A small network was shown many inputs. Here are its activations along a few directions, one row for each input.
In each table, some parts of the input vary, and every possible input appears once, in random order.
Descriptions start from the smaller parts, as in this example, which fits no table here: values(2) and (point or line(9) or (ring(5) and line(6))).
Shared parts are said once, and a part with two or three values counts as separate values.
(in the rows, 100 means zero)

Table:
r1: 84, 95, 125, 86, 99, 109, 23, 65, 91, 113, 116, 120, 107
r2: 108, 62, 98, 102, 72, 68, 64, 114, 120, 89, 73, 118, 139
r3: 101, 152, 74, 94, 85, 128, 160, 97, 70, 118, 97, 89, 57
r4: 122, 113, 101, 88, 73, 113, 155, 145, 110, 106, 65, 56, 124
r5: 80, 142, 95, 135, 122, 107, 129, 114, 81, 7, 160, 92, 154
r6: 112, 108, 82, 91, 110, 111, 147, 138, 123, 108, 63, 68, 85
r7: 96, 51, 83, 108, 94, 66, 53, 102, 119, 80, 82, 109, 103
r8: 90, 104, 93, 98, 85, 64, 46, 74, 80, 88, 111, 122, 84
r9: 131, 118, 111, 93, 125, 154, 114, 84, 83, 176, 122, 99, 90
r10: 94, 96, 110, 94, 132, 115, 158, 101, 107, 128, 96, 105, 71
r11: 83, 59, 127, 111, 103, 65, 51, 66, 116, 85, 116, 122, 85
Describe the family of inputs behind these rows.
Answer: point or (values(2) and line(5))
Change only the values(2) part in r6. List by row number the other rows that result.
Answer: r7

Table:
r12: 98, 96, 103, 97, 100, 97, 116, 108, 110, 100, 87, 93, 93
r13: 99, 107, 112, 102, 111, 113, 104, 95, 96, 103, 116, 99, 107
r14: 104, 107, 90, 104, 95, 100, 105, 114, 100, 85, 97, 92, 115
r15: 100, 102, 99, 94, 89, 97, 110, 107, 103, 100, 86, 91, 95
r16: 108, 90, 104, 97, 103, 106, 108, 105, 108, 118, 92, 99, 102
r17: 94, 106, 97, 107, 107, 96, 116, 99, 97, 86, 110, 102, 95
r18: 100, 115, 107, 98, 100, 114, 98, 95, 90, 103, 112, 99, 108
r19: 112, 98, 100, 94, 92, 105, 101, 105, 101, 119, 88, 97, 102
r20: 102, 99, 94, 106, 106, 100, 111, 114, 105, 85, 99, 93, 113
r21: 101, 99, 98, 98, 111, 107, 104, 93, 100, 118, 100, 103, 80
r22: 95, 114, 93, 104, 95, 97, 110, 99, 90, 86, 106, 101, 97
r23: 85, 60, 111, 106, 92, 60, 19, 75, 108, 77, 108, 129, 111
r24: 102, 108, 93, 94, 100, 106, 98, 92, 92, 120, 97, 102, 81
Describe the family of inputs behind these rows.
Answer: point or (values(2) and ring(6))
Change only the values(2) part in r13. List by row number the other rows that result.
Answer: r18
Change only the values(2) part in r19. List by row number the other rows that result.
Answer: r16

Table:
r25: 87, 78, 114, 98, 102, 79, 67, 69, 100, 111, 106, 125, 76
r26: 112, 130, 89, 81, 78, 118, 194, 140, 106, 120, 53, 58, 76
r27: 85, 75, 102, 109, 110, 79, 80, 101, 116, 67, 103, 107, 111
r28: 106, 94, 92, 94, 88, 103, 68, 95, 94, 116, 92, 111, 109
r29: 87, 108, 115, 102, 87, 90, 66, 84, 91, 76, 117, 101, 113
r30: 116, 76, 89, 104, 99, 90, 74, 101, 110, 113, 91, 106, 104
r31: 112, 162, 59, 106, 122, 143, 191, 119, 73, 110, 112, 78, 72
r32: 98, 101, 111, 90, 88, 97, 58, 77, 89, 114, 107, 108, 90
r33: 97, 103, 100, 102, 88, 92, 77, 105, 96, 77, 104, 106, 132
r34: 76, 85, 118, 109, 99, 74, 77, 79, 102, 68, 118, 120, 99
r35: 96, 70, 97, 101, 113, 86, 71, 93, 115, 106, 91, 113, 87
r36: 122, 138, 119, 90, 127, 167, 196, 125, 99, 147, 104, 66, 105
r37: 106, 81, 95, 113, 98, 82, 82, 111, 108, 75, 102, 100, 126
Describe the family of inputs behind these rows.
Answer: values(3) or (values(2) and ring(5))
Change only the values(2) part in r37. List by row number the other rows that result.
Answer: r30

Table:
r38: 54, 47, 114, 108, 87, 90, 39, 48, 77, 82, 123, 136, 116
r39: 90, 32, 69, 115, 90, 78, 24, 88, 95, 70, 101, 93, 106
r40: 31, 94, 136, 95, 127, 66, 38, 65, 118, 45, 120, 140, 92
r41: 137, 68, 90, 109, 92, 58, 22, 88, 107, 77, 92, 113, 114
r42: 114, 80, 86, 150, 145, 100, 194, 159, 128, 38, 121, 102, 169
r43: 97, 148, 41, 105, 95, 94, 160, 96, 83, 99, 94, 92, 68
r44: 122, 102, 112, 50, 143, 127, 132, 99, 75, 173, 117, 98, 67
r45: 105, 107, 96, 78, 65, 87, 153, 139, 94, 81, 45, 92, 81
r46: 93, 124, 70, 97, 55, 109, 156, 129, 96, 80, 79, 105, 60
r47: 106, 83, 116, 88, 95, 91, 131, 130, 127, 150, 45, 61, 108
r48: 101, 159, 59, 120, 121, 115, 150, 79, 74, 119, 110, 96, 59
r49: 112, 175, 81, 81, 109, 190, 117, 148, 76, 98, 100, 66, 184
r50: 101, 84, 96, 69, 72, 78, 149, 127, 122, 115, 49, 68, 107
r51: 106, 127, 95, 109, 148, 142, 137, 94, 61, 156, 119, 109, 44
r52: 100, 166, 144, 116, 90, 120, 160, 97, 69, 47, 170, 35, 112
r53: 122, 91, 138, 102, 98, 138, 113, 102, 129, 159, 54, 76, 85
r54: 126, 93, 108, 85, 109, 167, 126, 82, 139, 162, 108, 97, 67
r55: 100, 83, 132, 102, 88, 69, 39, 49, 90, 88, 112, 151, 126
r56: 89, 85, 133, 106, 69, 69, 28, 69, 92, 116, 132, 158, 132
r57: 68, 78, 92, 102, 127, 57, 21, 105, 136, 36, 97, 95, 80
r58: 126, 72, 91, 113, 74, 55, 12, 107, 111, 109, 111, 117, 123
Describe the family of inputs behind these rows.
Answer: values(3) or (values(2) and line(4)) or ring(10)
What sort of input is r46?
Answer: ring(10)
Change only the values(2) part in r39. List by row number the other rows that result.
Answer: r38

Table:
r59: 127, 115, 116, 93, 120, 152, 160, 128, 109, 140, 96, 72, 124
r60: 121, 138, 68, 89, 76, 120, 167, 140, 93, 111, 65, 65, 96
r61: 103, 101, 92, 101, 102, 113, 60, 79, 88, 116, 114, 120, 100
r62: 96, 70, 84, 113, 108, 81, 92, 110, 114, 73, 95, 102, 104
r63: 97, 81, 112, 91, 90, 84, 84, 90, 105, 115, 88, 115, 88
r64: 92, 91, 113, 85, 94, 92, 72, 87, 102, 112, 93, 103, 89
r65: 85, 98, 111, 103, 97, 88, 81, 101, 107, 68, 102, 100, 115
r66: 86, 85, 107, 106, 92, 79, 94, 100, 109, 72, 98, 109, 115
r67: 98, 93, 112, 96, 88, 97, 70, 78, 92, 114, 105, 104, 93
r68: 96, 101, 111, 109, 91, 87, 80, 94, 100, 71, 118, 102, 117
r69: 108, 72, 90, 101, 108, 81, 82, 97, 117, 119, 83, 110, 79
r70: 94, 148, 90, 101, 125, 132, 186, 100, 81, 110, 115, 86, 55
r71: 99, 107, 93, 111, 109, 93, 71, 95, 84, 78, 127, 112, 126
Describe the family of inputs behind these rows.
Answer: values(3) or (values(2) and line(5))
A walk changes only the line(5) part. It starts at r62 and steps to r66. List the rest of the walk in order.
Answer: r65, r68, r71

Table:
r72: 95, 111, 85, 97, 94, 121, 135, 92, 98, 120, 86, 88, 43
r73: 101, 117, 95, 110, 69, 85, 155, 157, 110, 30, 74, 61, 156
r74: 82, 89, 129, 92, 133, 117, 104, 84, 103, 116, 115, 117, 98
r75: 86, 78, 96, 96, 99, 91, 121, 79, 99, 122, 89, 112, 46
r76: 85, 49, 110, 107, 61, 37, 25, 114, 132, 27, 91, 104, 152
r77: 121, 97, 77, 90, 113, 123, 117, 126, 111, 128, 73, 72, 87
r78: 128, 118, 76, 79, 96, 127, 141, 136, 89, 136, 70, 68, 102
r79: 96, 95, 95, 120, 87, 80, 131, 148, 133, 22, 79, 64, 142
r80: 104, 80, 96, 91, 108, 79, 113, 104, 120, 132, 70, 122, 70
r81: 134, 127, 98, 97, 91, 147, 153, 115, 89, 137, 104, 84, 125
r82: 119, 135, 84, 81, 86, 112, 152, 126, 96, 137, 63, 94, 84
r83: 71, 107, 84, 135, 127, 71, 100, 98, 85, 10, 147, 121, 126
r84: 113, 114, 85, 91, 104, 109, 127, 116, 119, 128, 67, 97, 68
r85: 117, 69, 111, 110, 114, 113, 109, 95, 111, 131, 107, 115, 110
r86: 96, 144, 117, 80, 110, 150, 146, 104, 80, 123, 112, 86, 112
r87: 101, 133, 84, 86, 76, 125, 160, 102, 76, 128, 83, 85, 59
r88: 77, 142, 72, 139, 120, 99, 117, 109, 84, 10, 148, 93, 129
r89: 106, 54, 95, 85, 88, 77, 12, 86, 105, 131, 76, 110, 102
r90: 110, 59, 120, 108, 85, 95, 16, 68, 103, 130, 107, 133, 120
r91: 111, 128, 113, 99, 121, 121, 121, 90, 96, 123, 121, 80, 69
r92: 100, 71, 101, 85, 79, 63, 25, 76, 115, 130, 71, 133, 85
r93: 98, 84, 132, 95, 97, 75, 12, 49, 88, 125, 123, 124, 80
r94: 77, 79, 139, 88, 103, 101, 10, 58, 94, 115, 117, 137, 109
r95: 112, 62, 88, 89, 118, 94, 101, 113, 111, 132, 75, 97, 89
r96: 82, 164, 72, 128, 101, 102, 142, 118, 62, 20, 147, 89, 143
r97: 118, 150, 112, 89, 102, 125, 146, 100, 73, 132, 118, 77, 85
r98: 86, 60, 106, 118, 92, 49, 113, 137, 134, 25, 84, 88, 143
r99: 126, 104, 99, 110, 109, 142, 127, 107, 111, 129, 106, 88, 110
r100: 84, 69, 99, 88, 70, 75, 33, 47, 93, 121, 89, 125, 58
r101: 89, 123, 119, 92, 128, 147, 121, 95, 102, 115, 114, 90, 97
r102: 74, 92, 90, 125, 92, 57, 7, 74, 82, 10, 149, 142, 134
r103: 102, 94, 123, 100, 126, 91, 105, 77, 97, 125, 122, 105, 70
Changing only one part turns r87 into r100. The same change can be made to r96. Which row results?
Answer: r102
Describe the family of inputs behind these rows.
Answer: line(4) and (values(2) or ring(6))
Change only the ring(6) part in r97. List by row number the other rows that result.
Answer: r78, r81, r82, r86, r87
Change only the values(2) part in r102. List by row number the other rows that result.
Answer: r76

Table:
r104: 74, 88, 102, 107, 112, 91, 98, 106, 103, 53, 110, 83, 117
r105: 125, 65, 113, 88, 118, 99, 67, 102, 124, 139, 91, 106, 94
r106: 103, 129, 79, 100, 119, 142, 157, 88, 84, 139, 110, 101, 57
r107: 89, 87, 100, 104, 76, 71, 113, 109, 128, 78, 68, 101, 86
r108: 116, 60, 101, 104, 95, 87, 97, 128, 134, 86, 84, 106, 130
r109: 96, 140, 63, 116, 124, 117, 173, 125, 87, 68, 107, 76, 80
r110: 108, 92, 123, 115, 120, 98, 80, 97, 102, 81, 143, 118, 133
r111: 119, 84, 93, 91, 81, 86, 59, 85, 99, 133, 87, 94, 71
r112: 115, 78, 101, 93, 105, 89, 61, 94, 108, 148, 75, 106, 103
r113: 90, 102, 84, 115, 109, 87, 70, 110, 103, 63, 103, 100, 144
r114: 90, 87, 84, 89, 74, 65, 108, 116, 102, 81, 71, 115, 92
r115: 110, 78, 81, 108, 58, 74, 88, 111, 108, 79, 80, 93, 107
r116: 75, 115, 78, 95, 100, 75, 90, 108, 87, 50, 105, 108, 96
r117: 83, 104, 96, 83, 96, 102, 77, 73, 79, 116, 105, 133, 70
r118: 99, 64, 118, 85, 109, 91, 86, 88, 111, 136, 83, 91, 75
r119: 72, 117, 95, 111, 103, 82, 94, 102, 111, 46, 103, 94, 91
r120: 84, 117, 106, 98, 98, 75, 92, 84, 73, 75, 128, 126, 98
r121: 125, 112, 106, 88, 76, 124, 157, 147, 114, 105, 64, 67, 140
r122: 81, 120, 122, 114, 102, 83, 96, 77, 97, 73, 127, 112, 90
r123: 82, 77, 119, 96, 109, 118, 83, 70, 94, 118, 110, 110, 88
r124: 97, 92, 112, 87, 100, 82, 84, 81, 120, 132, 75, 101, 49
r125: 117, 119, 80, 92, 121, 117, 161, 107, 95, 153, 85, 83, 45
r126: 98, 91, 102, 102, 106, 117, 57, 76, 92, 131, 103, 125, 114
r127: 130, 118, 118, 72, 99, 139, 125, 123, 101, 168, 75, 70, 101
r128: 108, 78, 115, 99, 118, 125, 65, 85, 108, 123, 119, 125, 106
r129: 99, 91, 96, 72, 96, 76, 80, 90, 93, 132, 76, 115, 58
r130: 81, 106, 113, 98, 100, 109, 81, 64, 102, 114, 103, 121, 63
r131: 104, 107, 104, 117, 83, 85, 72, 81, 78, 77, 134, 105, 110
r132: 110, 111, 70, 110, 98, 108, 190, 134, 103, 99, 75, 83, 78
r133: 99, 104, 112, 119, 109, 90, 72, 87, 88, 90, 127, 117, 142
r134: 105, 143, 87, 115, 121, 115, 171, 95, 79, 98, 132, 93, 83
r135: 96, 105, 76, 114, 84, 84, 70, 104, 93, 50, 111, 86, 110
r136: 112, 131, 116, 79, 98, 164, 118, 102, 89, 155, 106, 88, 113
r137: 100, 89, 96, 113, 121, 98, 79, 121, 116, 54, 118, 99, 135
r138: 115, 145, 124, 95, 100, 137, 134, 110, 84, 108, 126, 79, 140
r139: 83, 91, 128, 111, 111, 92, 97, 82, 88, 78, 134, 102, 115
r140: 107, 72, 89, 109, 82, 76, 89, 118, 119, 95, 67, 107, 139
r141: 104, 94, 94, 101, 80, 112, 57, 69, 84, 118, 111, 113, 83
r142: 109, 141, 100, 95, 102, 136, 137, 138, 97, 73, 98, 59, 142
r143: 91, 59, 107, 100, 86, 80, 116, 113, 122, 85, 75, 90, 111
Describe the family of inputs behind these rows.
Answer: ring(5) and (values(2) or ring(6))
Changing only the ring(5) part turns r143 into r104. The same change can be made to r121. Which row results?
Answer: r142
Changing only the ring(5) part turns r120 into r117. The same change can be made to r134. Which row results?
Answer: r106
List by row number the other rows that have the ring(5) part in common with r129.
Answer: r105, r111, r112, r118, r124, r125, r127
Change only the ring(6) part in r113. List by row number the other rows that result.
Answer: r104, r116, r119, r135, r137

Table:
r144: 106, 64, 106, 97, 116, 83, 53, 88, 113, 129, 91, 121, 101
r145: 90, 69, 67, 110, 69, 38, 107, 142, 129, 30, 53, 88, 110
r146: 108, 122, 88, 84, 99, 128, 147, 105, 93, 147, 78, 104, 69
r147: 101, 66, 104, 107, 94, 91, 39, 76, 96, 101, 119, 127, 114
r148: 91, 122, 106, 122, 108, 92, 128, 91, 89, 64, 136, 106, 102
r149: 108, 84, 111, 82, 88, 107, 111, 90, 107, 159, 67, 90, 69
r150: 75, 117, 114, 102, 100, 90, 77, 86, 78, 60, 133, 112, 123
r151: 86, 119, 94, 105, 132, 122, 146, 101, 95, 88, 118, 90, 75
r152: 81, 100, 108, 112, 98, 92, 41, 77, 98, 69, 122, 115, 119
r153: 112, 146, 77, 98, 105, 124, 131, 99, 72, 118, 112, 84, 74
r154: 113, 75, 121, 77, 90, 97, 67, 90, 116, 146, 79, 104, 75
r155: 128, 116, 104, 103, 100, 136, 154, 156, 114, 90, 90, 59, 169
Describe the family of inputs behind these rows.
Answer: values(2) or ring(10)
What sort of input is r145?
Answer: values(2)
